Each row below holds a small network's activations on one input, seen along a few directions.
In each table, some parts of the input vary, and every possible input appears once, in random order.
A made-up example of a description, with smaller parts first: one of 6 places along a line, together with either a single point or (one of 2 separate values, together with one of 5 places around a ring) or one of 11 places along a line.
Shared parts are said once, and a part with two or three values counts as separate values.

Other details of the inputs vary at random and push rows far along three fixed directions, the same in every table; ignore that.

Table:
r1: [-11 -18   9  19  -1  -8  13   9 -14  14  -6   6 -17   0 -10]
r2: [-19  -1   1  36 -10 -16  13 -28 -16   7  -9  19  -4  32  27]
r3: [ -3  -5  -1  -3  -3   5 -20   4   3 -14   8  10 -14   5 -22]
r4: [-11 -19   9  17   0  -7  14   8 -13  12  -6   5 -17   1 -10]
r5: [ -8 -41  12  -2   3   4  18  56  -8  14  13   9 -18 -21 -31]
r6: [ 12  13   1 -12   7  11 -30  -1   7 -19   5  -4  -5  -5 -19]
r7: [ 30  32  -2 -20  14  16 -35  10   5  -6  -6 -26  12 -24 -29]
r8: [ -3  -8  -7 -16  -4  13  -8  12  12 -20  13  13  -1   8  -3]
r9: [  0   5  -8 -15  -7   6  -7   4   5 -12   6   4   8   6   3]
r10: [-14 -21   0   2  -9  10 -21  13   4 -33  17  36 -29  25 -10]
r11: [ 20   7   5 -14  16  -4  10  17  -4  32  -9 -38  16 -43 -17]
r12: [ -6 -14   4   4   2  14 -20  21  -1 -24  19  25 -20  15 -22]
r13: [ -4   1   1  10  -3 -15  30 -14  -6  25 -16 -12  10  -4  26]
r14: [-22  -9   4  30  -8 -20  22 -37  -8   9 -13  11 -12  24  25]
r15: [ 12  22   6  11   3 -15  -3  -1 -20  38 -19 -28  11 -27 -18]
r16: [-10 -32  15  21   1  -5  19  41 -18  14  10  16 -15  -9 -13]
r17: [ -7 -14  10  13   1  -7  31  17 -18  25  -1  -4   0 -12   0]
r18: [  1   4   7  17  -1 -19  18 -11  -9  22 -13  -8   6  -9  20]
r19: [  1   5 -13 -10   0   6  -1 -16  15 -13  -1   0  16  13  21]
r20: [ 12  34  -5  -1  -2 -15  18 -29  -6  28 -25 -33  31 -11  32]
r21: [ -1  -5   6  18  -2 -16  21   8 -13  27 -13  -5   4 -12  13]
r22: [ 4 10 -4 -6  3  8  3 -8  7 -8  2 -3 13  4 12]
r23: [ 24  -1  17 -11  24   9  13  52 -14  35  -1 -37  11 -57 -42]
r24: [ -4  -3   4  18  -6 -21  17   0 -13  28 -10  -3   4  -9  10]
r25: [ -5  -9  -4 -18  -7   6  -9   7  12 -18  16  14  -9   6  -5]
r26: [-12  10 -10  15 -12  -6  -7 -39   3 -14 -10  17  -1  36  31]
r27: [  5  -4  -2 -18   7   9  -2  -4  17 -18   9  -3  -2  -2   6]
r28: [ -2   0   2  -1  -2   4 -23  -1   2 -19   8  13 -15   8 -10]
r29: [ -2 -15   0  -8   1  17 -22  27   4 -23  16  18 -18   6 -35]
r30: [ -2  -6  -5 -18  -4  11  -8   7  15 -24  12  11  -5   9   6]
r31: [  7  17 -10   1  -6   0 -13  -8   6  -8  -4   4  17   8  17]
r32: [-26 -15   5  43  -9 -20  28 -21 -21  16 -10  20 -10  29  23]
r33: [ -1  14 -12  -1  -8   8 -29 -16   8 -27   3  17   1  27   3]
r34: [ -2  -6   0 -19  -3   7  -6   8   9 -20  16   8 -11   1  -2]
r35: [ -3   8  -5   8   0   8 -14 -18   4 -22   3  14  -2  26   5]
r36: [ -6   2  -3  -4  -7  -5   8 -22   8  -8   2   5  -1  11  25]
r37: [  0  15  -3   4  -1  -1 -12 -29   5 -11  -6  -1  -1  12   8]
r38: [ 23  41  -7 -10   6   1 -28 -21   2   5 -14 -29  21 -14 -12]
r39: [ -8 -33  14   1   6  -4  24  25  -4  12   9   2 -19 -17  -9]
r40: [-10 -19   6   1  -2   7 -19  13   2 -23  16  24 -29  10 -19]
r41: [ 32  26  -3 -28  22  23 -16  14  12  -5   2 -32  26 -30 -18]
r42: [ 26  31  -6 -32  12  15 -20 -12  23 -15   1 -25  19 -17   1]
r43: [  8  -5   4  -8   9   1  14  15   1  14  -4 -17   6 -21  -1]
r44: [ -9 -26   5   6   0  -5  25  21  -7  18   0   2  -3  -8  -2]
r45: [ 18  36  -7 -13   5   5  -3 -14   1   4  -7 -25  31 -10  11]
r46: [ -8  -2  -7  -2  -7   5 -19 -14  10 -24   7  16 -12  21  -8]
r47: [-22  -6  -2  38 -14 -22  26 -31 -18  21 -19  12  -1  27  26]
r48: [ -4 -15  -5 -17  -1   8  -7   7  16 -20  16  13  -9   5  -3]
r49: [ -7   1 -12 -11  -8   1  -5 -23  19 -21   8  13   1  20  21]
r50: [-10 -26   9   2  -2 -10  22  23  -8  21   5   2 -13 -16 -12]
r51: [ -1 -15  -3 -12   8  18  -1  12  13 -24  17   9  -2   6  -1]
r52: [ -3 -10   3   7   4 -11  32  -3  -4  25 -13 -14   6 -10  19]
r53: [  5  10  -3 -13   1   2   0 -16  13  -8   2  -7   5  -1  14]
r54: [  6   6  -5 -24  -3   5 -13   8   8 -10  11  -2   3  -7  -9]
r55: [ 23  35  -3  -8  10  -6  12 -19   1  29 -26 -44  34 -26  18]
r56: [  2  14 -11 -10  -7   3  -4 -13   8  -8  -2   0  17  10  17]
r57: [ -8  17  -6  27 -11 -18   6 -32 -15  19 -21   1  12  19  23]
r58: [-15 -41  21  21  -2 -13  14  49 -29  31   7  10 -34 -23 -47]
r59: [ -6   6  -9   6  -8   3 -16 -16   3 -17   0  17  -1  26   4]
r60: [ 22  23   0 -11  16  19 -26   8   4 -11   2 -16   9 -11 -29]
Each input here is: one of 5 separate values, together with either a single point or one of 5 places along a line or one of 6 places along a line.
The inputs of r23 and r49 match in every part but the choice among 5 separate values. If r41 is changed in the same way as r23 into r49, which row does it become? -> r48
Change only the choice among 5 separate values in r38. List by row number the other rows that result. -> r6, r7, r32, r59
Change only the place on the line of 5 in r29. List by row number the other rows that result. -> r33, r47, r57, r59

Table:
r61: [  2 -19  15  10  12  -4  14  27 -12  27  -2 -12 -12 -29 -26]
r62: [  8  15  -4  -7   7   9 -12 -10   4 -15   3  -3   6   6   1]
r63: [ 10  20  -4 -11   5   9 -24 -11   6 -15   5  -5   7   4  -5]
r64: [ -5   1  -8 -12 -11  15 -35   1  17 -42  16  30 -14  26  -1]
r65: [  2   8   2  -5  -3  -9  19  -7  -2  16  -5 -14  13 -14  13]
r66: [  8  17   2   5   7  -4   1 -10 -10  15  -8 -18  12 -12  -1]
r67: [  5  14  -4  -8   1   4 -18 -11   2 -11   4  -3   0   5  -4]
r68: [ 16  13   3  -8   8   6  -4  16  -5  14  -2 -22  13 -25 -23]
r69: [ -8 -21   8   9   6   4  13  10  -1  -1   2   5 -15   1  -3]
r70: [-14  -4  -2  17  -5  -5  27 -18  -5   5  -6   7   4  21  23]
r71: [  4   7  -3  -3   1   1 -12 -17  10  -8  -4  -1  -3   3   0]
r72: [-20 -11   1  33 -11 -17  26 -16 -13  11 -10  19  -3  23  33]
r73: [  4   7   3  13   5 -12   9 -17  -3  17 -15 -15   6  -8   5]
r74: [  5  16  -3   1  -2  -6   4  -8  -6  17  -9 -14  12  -8  -3]
r75: [  9  11 -10 -28   0   7 -12  -5  19 -16   6  -6  13  -3  12]
r76: [ -3   7  -5  -3  -5  -7   7 -34  15 -10  -2   0   2  12  34]
r77: [-14 -32  14   2  -3   0   0  37 -14  -1  15  15 -33  -7 -35]
r78: [ 17   9  -2 -13  10   8  -3  15   0  10  -7 -22  16 -22 -13]
r79: [  5   9 -12 -14  -3   4 -15  -8  10 -10   0   0   8   7   2]
r80: [-24 -43  12  20  -7  -8  26  32 -16  14  12  22 -26   1 -20]
r81: [  0  13   0   4  -5  -9   8 -10  -9  21 -12 -12   8  -6  -2]
r82: [  3   0  -7 -13   0  25 -28   9  19 -47  17  25  -5  22   1]
r83: [ 23  18  -3 -20  10  20 -37  23  10 -21  10  -5   8 -14 -23]
r84: [  3   5  -2   4   5  -4  18  -7  -4  18 -16 -15  17  -3  15]
r85: [  6  -9  12   0  12   3  14  37 -14  27   2 -15   0 -30 -33]
r86: [ 20  13  -2 -17  10   6 -14  19   3   9  -3 -23  16 -26 -24]
r87: [ 13  20  -6  -6   1   7 -26  -3   8 -15   2  -1  12   3   0]
r88: [  1   8   6  14   6  -5  19 -11 -14  19 -13 -15   9  -3  10]
r89: [ -8 -30   6 -21  -1  15 -12  32  11 -35  36  28 -32   4 -18]
r90: [-17  -8  -7  12 -16 -15  13 -21  -3   7 -10  10  -4  20  23]
r91: [-18  -7  -6  15 -18  -7  -4 -19   2 -16   2  33 -10  34  24]
r92: [  6  11   4   2  -2 -12  11  -3  -4  17  -8 -12  12 -14  18]
r93: [-23 -46  15  17  -6 -12  18  22 -12   8   4  22 -38  -1 -19]
r94: [ -9   1 -12   9  -9  -9   9 -27   3   2  -7   6  10  22  31]
r95: [ -8 -11   0   5   2   3   2  -8   7 -12   3  11 -11  13   7]
What is each input in this table made of? -> one of 5 separate values, together with either a single point or one of 6 places along a line
The inputs of r92 and r76 match in every part but the choice among 5 separate values. If r83 is changed in the same way as r92 into r76, which row does it become? -> r61
Which other rows agree with r77 in the choice among 5 separate values? List them by row number. -> r62, r63, r66, r67, r88, r89
Change only the choice among 5 separate values in r95. List by row number the other rows that result. -> r62, r72, r78, r85

Table:
r96: [-26 -24  -2  18 -18 -15  18  -5  -4  -1   7  33 -13  28  22]
r97: [ 0  5 -2  1 -5 -5  6  4 -4 16 -5 -4  8 -6 -1]
r98: [ -2 -12   6  -4   4   9  -2  24  -3 -10  18  12  -8  -2 -13]
r99: [  3  13 -12  -1   0   8  -5 -20   8 -10  -7  -1  16  16  12]
r100: [  8   8  -2 -21  -1 -10  18  -5   6  20  -9 -26  14 -22  15]
r101: [  1  15  -6   7  -8 -13   6 -16  -7  12 -13  -7  16   4  13]
r102: [-20 -20   2  19 -12 -16  17 -14  -7   4  -1  13 -15   7  13]
r103: [ 15 -15  13 -11  19   7   1  45  -4  16   6 -24  -7 -48 -53]
r104: [-28 -56   2  12  -7   5  10  27   2 -21  29  46 -31  28  -4]
r105: [ -2   1   8   4   5  -2   1  -1 -10   7   1  -7 -13  -5 -13]
r106: [ 18  22 -10 -18   5  19 -35   3  18 -35   8   0  12   7  -3]
r107: [ 5  9  0  1  0 -2 -7  6 -8  3 -4 -4  8 -5 -1]
r108: [  7   8   8   6   3 -13   6  -7 -11  26 -15 -22   5 -22  -3]
r109: [ 6 14 -5  6  0  1 -7 -6  0 -7 -8 -2 10 10 12]
r110: [ 1 -5 -3  2  3  2  0  4 -2 -2  1  1  6  4 -3]
r111: [ 2 -3 -4  0  4  7  3  2  3  4  1 -1  8  0 -1]
r112: [ 11  26  -9  -8   1   7 -16 -11   5  -4  -7 -10  20  -1   8]
r113: [  4  -5  11  10   6  -8  10   3  -4  17 -10  -9  -5 -16  -5]
r114: [ 2  2 -7 -1  2  9 -2 -5  5 -4 -1  0 10  7  3]
r115: [  6  17  -8  -9  -6   5 -11  -4   4  -5  -4  -4  11   3  -4]
r116: [ 2  4  4 -1  2  8  3  8 -5  0  3 -2  3 -2 -7]
r117: [ 12  24 -12  -8   2  14 -20 -16  19 -21   0   1  18  11  17]
r118: [ 12  -2   3 -20  10   3  12  13   9   5  -3 -17   3 -24   6]
r119: [  4   8  -9 -19  -5  14 -22  10  13 -20   9   8   2   5 -13]
r120: [ -1 -24  17   8  14  -8  20  29 -14  34  -5 -18 -10 -34 -32]
r121: [-11  -2  -4  -8  -6  -6  27 -31  11  -8   1   2   4  16  45]
r122: [  4  -3  -6 -19  -2  16 -18  23  14 -17  18  12  -4  -3 -19]
r123: [  6  17   0  10   1  -6  -5 -24  -1   4 -14  -9  -2   6  10]
r124: [  5   3   6  -4   0  -9  -2   4  -6  20  -6 -13  -5 -18 -18]
r125: [  5   0   7   1  -1 -14  12   5  -6  26  -7 -19   0 -28 -15]
r126: [  6   8   2   9   2  -8   8 -16   2   7 -13  -9   4  -8   9]
r127: [  5   1   9  10   6  -7   3   0  -6  16 -11 -10  -7 -11  -6]
r128: [  0   1   3   5   1  -3  -4 -14   7  -6  -4   4  -7   7   9]
r129: [  5  -4 -11 -20   4  24 -30  11  20 -41  22  17  -1  15 -11]
r130: [  0  -9   2   0   2  12  -5  22   6 -11   9  12  -7   2  -9]
r131: [ 5 14 -3 -1 -2  3 -6 -2 -4  3 -9 -6 11 -1  2]
r132: [  7  -6   8  -4   7   2  -6  38 -11  11   5  -5  -1 -24 -24]
r133: [-20 -19   5  18 -11 -15   8 -13  -9   5  -3  17 -21  16   9]
r134: [ -4  17  -9   8  -9  -3  -2 -25  -3  -2 -14   0  14  18  23]
r135: [  1   6   2  -2   0  -4 -11 -12   0   1  -4  -6  -2  -3   0]
r136: [  5   2   5  -3   5   4   0  14  -8  -1   6  -3   3  -7 -10]
r137: [ 18  28 -12 -20   4  26 -37  -3  23 -36   4  -1  14  10  -1]
r138: [-24 -37  -1  -6 -13  -3  17   2   8 -15  14  23 -22  16  26]
r139: [ 18  16 -10 -30   2  16 -36  13  19 -25  18   2  10  -5 -14]
r140: [-22 -31  -3   7 -13  14  -7  14   8 -40  18  45 -27  39   2]
r141: [  7  -3   4   6   6   1   1  18  -2   6   3   0   3 -10  -2]
r142: [-13 -25  10  13   5  -9  15  12 -11  19  -3   3 -20  -6 -16]
r143: [  3   0  12   1   8  -4  10   4  -6  14  -1 -15  -3 -20 -13]
r144: [ -7   7   3  16  -4  -7  22 -14 -15  17 -12  -6   8   7  14]
r145: [  2  19   0  -5   2   0  -7 -30   7 -10  -1  -5   4   7  11]
r146: [ -2  22  -6  12 -10 -21   5 -43  -6  19 -20 -12   6  10  21]
r147: [ -3   9   4   3   2  -3   0 -19  -2   1  -2  -4  -5   4   4]
r148: [-22 -27   7  15  -7  -8  22  -4  -3  -7  12  18 -23   9   4]
r149: [  9   0  -4 -24  10   5  13  -1  13   3  -3 -21  11 -15   8]
r150: [  3  15  -3   2   0   0   0 -12  -6  -5  -2  -3  11   9   9]
r151: [  9   5   2  -2   3  -1  -5  15  -6  10   2  -8   9 -15  -5]
r152: [ 8  0  2  3  5  3 -4 18 -1  0  2  0  3 -8 -5]
r153: [ -1   4  -1   3   6  -5   2 -22   3   6  -9  -8   3   3   6]
r154: [-21 -22   1   8  -9   7  10   2   1 -18  16  34 -16  28  10]
r155: [  4  29  -1  21  -3 -25  11 -44 -19  36 -31 -27  13  -2  24]
r156: [ 21  26 -13 -34   6  29 -47   8  22 -34  14  -3  15  -4 -12]
r157: [  3 -14  11  -4   9  12   6  39  -7   9  15   0  -7 -21 -28]
r158: [  0  21 -11   5 -10 -13   2 -27  -1   6 -12  -3  19  12  25]
r159: [ -9  -8 -10   1  -5  12  -4  -6   8 -23   4  18  -3  27   3]
r160: [ 2  2 -6  1  2  3 -3 -4 -2 -6 -3  0  9 10  1]
r161: [-23 -18   1  28  -5 -19  22 -22 -13  16 -11   9 -17  19  14]
r162: [  7  -4   7  -5   9   6   0  24  -5   3  15  -2   1 -14 -14]
r163: [ -3  -3  -3  -1  -5   3 -12   7  -4 -15   4  13  -3  11  -2]
r164: [-19 -22   6  10 -11 -17  13  -4  -5   9   2  16 -21   7   0]
r165: [ -5 -26  17   4   0 -14  16  32 -13  30   2  -8 -18 -30 -32]
What is each input in this table made of? -> one of 5 separate values, together with either a single point or one of 5 places along a line or (one of 2 separate values, together with one of 4 places along a line)
The inputs of r146 and r123 match in every part but the choice among 5 separate values. If r158 is changed in the same way as r146 into r123, which row does it become? -> r106
The inputs of r104 and r139 match in every part but the choice among 5 separate values. If r114 is changed in the same way as r104 into r139, which row does it become? -> r97
Change only the place on the line of 5 in r147. List by row number the other rows that result. -> r105, r143, r145, r148
Change only the place on the line of 4 in r132. List by row number the other rows that result. -> r107, r151, r163
Change only the choice among 2 separate values in r109. List by row number the other rows that result. -> r140
Change only the choice among 5 separate values in r159. List by row number the other rows that result. -> r115, r134, r140, r144
Change only the choice among 2 separate values in r141. List by row number the other rows that result. -> r117
